These are the activations of a small neural network, seen along a few directions. Each row is one input.
In each table, some parts of the input vary, and every possible input appears once, in random order.
A made-up example of a description, with smaller parts first: values(3) and (point or ring(11) or (line(4) and ring(8))).
Shared parts are said once, and a part with two or three values counts as separate values.

Other details of the inputs vary at random and push rows far along two fixed directions, the same in every table; ignore that.

Rows:
R1: [-42 -41 -39   4 -13   3  -4 -61 -19  24 -12]
R2: [-26  21  17  86  -2 -29   4 -40 -23   2  34]
R3: [ 28 -46 -14 -64  18  33 -11  70  36  -1 -75]
R4: [-20 -36 -17  21   3  13  -6 -20  15   7 -38]
R5: [-30 -20 -30  46 -20   3 -10 -60   1  16  -9]
R6: [-12 -56 -34  11   3   2 -15 -54   4  15 -33]
R7: [ -8  -4  -7  37  13   1  -1 -62 -13  -3  35]
R8: [  2  11   2  13   9   9   3   8  18 -13  -1]
R9: [ 24  47  30  15  -9 -10  11  14 -24 -13  81]
R10: [-26 -61 -28  30  -9  -7 -16 -48 -31  18 -20]
R11: [-24  15   9   8  14   0  15  12   9  -3  -5]
R12: [-32  29   4  46  16 -18  13 -72 -29  -1  62]
R13: [ 14  52  81  -2   3  -2   0  -7  -2 -36  23]
R14: [-43  -1 -13  25   2  -7   4 -26   0   8 -11]
R15: [ -5 -53 -34 -67  -8  14  -2  24  16  17 -64]
R16: [-23 -36 -16  -8  13  -5   4 -26   2  15 -29]
R17: [ 19   9   1  -7 -12  -8  -9  37  -7   4  -2]
R18: [-44 -34 -35  17   2 -11 -14 -50  -8  27 -35]
R19: [ -1 -43 -20   0 -28 -10 -14 -15 -12  22 -14]
R20: [ 40   7  19 -34  28  14  12  44  25 -20   1]
R21: [ 38  25   5 -33  16  16   2  50  22 -16  -3]
R22: [ 32  12  14 -30   5   7  10  57 -11 -20  15]
R23: [  9  -7   7 -11  -3   4   0  67   8 -10 -31]
R24: [-55 -10 -30  38 -21  -9  -1 -57  -9  24 -10]
R25: [-15  -7 -20  30  -6   7  -3 -32   8   2 -10]
R26: [ -1  11  -1 -20  -5  -6  10  -5   3   7  22]
R27: [-29 -31  23  15 -21  -7 -37 -59   1  10 -70]
R28: [ 13  55  26 -21   5   3  23  21  -5 -15  70]
R29: [  4 -36 -28  -7  -8   7  -9 -32   7  12 -18]
R30: [ 15  32   9 -46   0   7   6  56  16   0   7]
R31: [ 27  49  35  28  15 -28  13  10 -16 -19  61]
R32: [ 26  -5  -4 -31  -2   2  -8  65   2  -2 -31]
R33: [ -3 -27 -32   2  -9   8 -19 -25   7  17 -27]
R34: [-30  24 -14  32  -5 -21  -2 -51 -15  19  25]
R35: [  8  61  29   6  26 -20  25  -3  -3 -17  61]
R36: [-22 -59 -36  17 -26  -2 -17 -43 -31  24 -19]
R37: [ 37  20   7 -37   0  20  -3  51  26  -7   6]
R38: [ 13 -67 -37 -62   3  40  -9  26  17   1 -63]
R39: [-11  33   5  72 -22 -34 -11 -54 -32  18  62]
R40: [ 17  57  32  19 -18  -8  11  47  -2 -13  52]
R41: [ 17  62  31  25  -2 -12  16  44  -7 -23  42]
R42: [ 17  -1  -2 -14  -4  20   2  -5   4  -5  29]
R43: [ -4   3  -5  47 -17 -31  -4 -51 -29  12  35]
R44: [ 32  14   6 -31   9  24   9  25   9 -19  26]
R45: [  5 -37 -12 -75  19  23  -1  76  28   6 -78]
R46: [ 10  59  80  -1  -6   0  -1  25  17 -33  -5]
R47: [  1   1  -9  30 -10  -8  -4 -62  -2  10  38]
R48: [ 12  -4  -7 -60  11   8  13  42  15  -5 -24]
R49: [ -7  40  13 -14  -9   7  15  38  15  -4  19]
R50: [  5 -77 -17 -40   3  20  -9  41  -4   7 -65]
R51: [ 17  61  31  23 -11 -11  14  45  -6 -18  47]
R52: [-44 -55 -29   6   8   4  -2 -53 -14  20 -27]
R53: [  9   4  12  19  10 -14  -5  19  -9   2  -1]
R54: [ 22  -7  55 -53  -5   8 -13  29  24 -22 -60]
R55: [ 27  59  24  19  25  -6   5   6   7 -19  50]
R56: [-23  26  -3   3   1  -1  14   8   4  -4   0]
R57: [-24 -26 -20  52  -8 -25 -22 -47 -25  22 -12]
R58: [ 26  44  32  14  31   7  19   0  -1 -27  63]
R59: [ 25  -1   3 -13  -2 -11   3  27  -7  -6   0]
R60: [ -3 -49 -10  11   1 -12  -8 -12 -11  14 -31]
R61: [-16 -11 -17  26 -22  11  -8 -30  11  11   1]
R62: [ 37  19   7 -25  16   9  11  23  17 -19  14]
R63: [  5 -39 -22 -87   7  32   7  60  13  -4 -54]
R64: [-10  28  -6  -1   9  -9   5  -3  -2   4   8]
Each input here is: line(4) and (point or (values(3) and line(5))).
Question: The inputs of R48 and R63 match in every part but the line(4) part. If R35 is changed in the same way as R48 into R63, which row does it become?
Answer: R12
Question: Which other rows does R55 become when the values(3) part takes its other values? List them by row number.
Answer: R18, R57
Question: Which other rows does R44 become when the line(5) part takes its other values? List them by row number.
Answer: R7, R38, R42, R58
Question: Which other rows does R45 become when the values(3) part takes its other values? List them by row number.
Answer: R3, R53

Rows:
R65: [ 57  14  15 -40  25  22   7  54  12 -27   0]
R66: [  5 -28 -12   5  -1  18 -15 -31   6   3   7]
R67: [-31 -36  -7  -4 -23   9 -25 -54  14  12 -69]
R68: [  4 -34 -38  14 -11  -9  -1   2  -4  21  -2]
R69: [-10  -4  23  52   6 -19 -16 -39  -9 -17  -4]
R70: [  3  21  16 -32  21  10   8  68  29 -28 -33]
R71: [ 41  -5  21 -67   2  22  13  39   9 -26   7]
R72: [ 12  -7   2 -41 -39   8 -11  58  14   5 -44]
R73: [ 40  34  51 -44 -10   7  -7  53  26 -24 -16]
R74: [ 20  21  27 -37 -12   0  -4  79   9  -3 -14]
R75: [  6 -17   7 -11  -8   6   4  66  -1   3 -35]
R76: [ 28  21  -1 -40  25   9  28  61  35 -12   9]
R77: [-47 -38 -36   6 -44  -3 -19 -35   1  32 -62]
R78: [-23 -12 -23 -21  -5   9  16 -32   0   3  10]
R79: [-22 -75 -13  26 -20  -1 -25 -22 -16  24 -68]
R80: [ -7  60  -5  46  24  -7  21 -47 -12  -6  65]
R81: [-27 -30 -44 -12   1  -7  -2 -10 -14  28  -9]
R82: [  5  22  45  44  10 -14   1 -18 -10 -14  14]
R83: [ -3  48  -7  52  10 -29  25 -22  -7   5  76]
R84: [-23  67  41  58  21 -18  25 -24  -9 -11  53]
R85: [ -3  41  20  54  -5 -27   5  11 -18 -18  39]
R86: [  0 -67 -46  16 -12   6 -21 -37 -20  22 -38]
R87: [ 24 -17 -13 -44  26  30   5  24  20 -12 -37]
R88: [ 17  22  13  12 -14  -9  13 -28 -27  -9  65]
R89: [  5  29  22 -47  -3   5   7  77  15  -3 -21]
R90: [  6 -32 -19  -9  -1  -7 -14 -14 -21  15  -1]
R91: [ -1 -31 -48  13 -11   1  -4 -10 -18  18 -12]
R92: [ 27  36  13  58   4 -31   8 -30 -14  -5  78]
R93: [-23 -21  18  16  15   6   0 -23   5   2 -42]
R94: [ -4  12  21  39 -37 -20 -19 -44 -14  10   6]
R95: [  1  58  24  38  23   5  12 -50   3 -16  84]
R96: [ 20  31  42 -26  29   9   6  60  27 -44 -17]
R97: [ 19  24  -2 -62  -2  15  28  64   5 -16  25]
R98: [ 18 -24 -17 -59 -21  15  12  51  -3  -1  -2]
R99: [-29  -8 -10 -22 -22   9  -9 -10  21  11 -54]
R100: [  0 -49 -29   8 -15  16 -22 -22  -7  17  -4]
R101: [-11  45  49  20  10 -11  -2 -34   3 -11  18]
R102: [ 16   6  43 -13  -2  -4 -14  10   7  -8 -22]
R103: [-13   0 -29  41 -14  -2  -6 -32 -18  16  48]
R104: [-22  77  44  40   9 -24  13 -34  -3  -6  54]
R105: [-36 -22 -23  21  -6 -11  -7   4  -2   5 -37]
R106: [-20  71  34  66  10 -27  24  -9 -21  -7  63]
R107: [ 16 -41 -15  11   7  -5  -7 -26   8   9 -11]
R108: [ 31  11  -5 -51   8   2   8  75  -6  -4  18]
R109: [-11 -60 -31 -10   6  -1 -26 -48 -15  22 -31]
R110: [-27 -49 -68   9  -8   6  -5 -29 -12  30 -39]
R111: [-43 -60 -66   8 -16  16 -14 -33  -2  34 -26]
R112: [-19 -64 -37  11   9   2  -8 -58  13  21 -37]
R113: [ 42  27  50 -37  -4   3  -8  77   9 -13 -10]
R114: [  1  -5 -17 -59  25  13   8  37  12   2 -14]
R115: [ 16  24  -2 -50  19  35  16  59  32 -14  15]
R116: [ -3  41  20  15   9  -4  24 -61 -12 -18  72]
R117: [ -8  -7  11  57  -7 -25 -19 -25 -20  -7   1]
R118: [-12 -22 -15 -20  22   3  -3 -34  -2   8 -10]
Question: What do these inputs look like to the network?
Answer: ring(6) and (line(4) or values(5))
Question: The inputs of R114 and R109 match in every part but the ring(6) part. If R99 is changed in the same way as R114 into R109, which row does it become?
Answer: R73
Question: Start at R115 and move only the ring(6) part, one step at a time. The first step leads to R111. Which rows follow, in order?
Answer: R103, R100, R66, R95
Question: Which other rows does R108 become when the values(5) part takes its other values? List them by row number.
Answer: R68, R91, R98, R103
Question: Which other rows does R85 become when the line(4) part takes its other values? List them by row number.
Answer: R72, R74, R75
Question: List by row number the other rows that have the ring(6) part in common with R90.
Answer: R79, R86, R88, R92, R94, R100, R113, R117
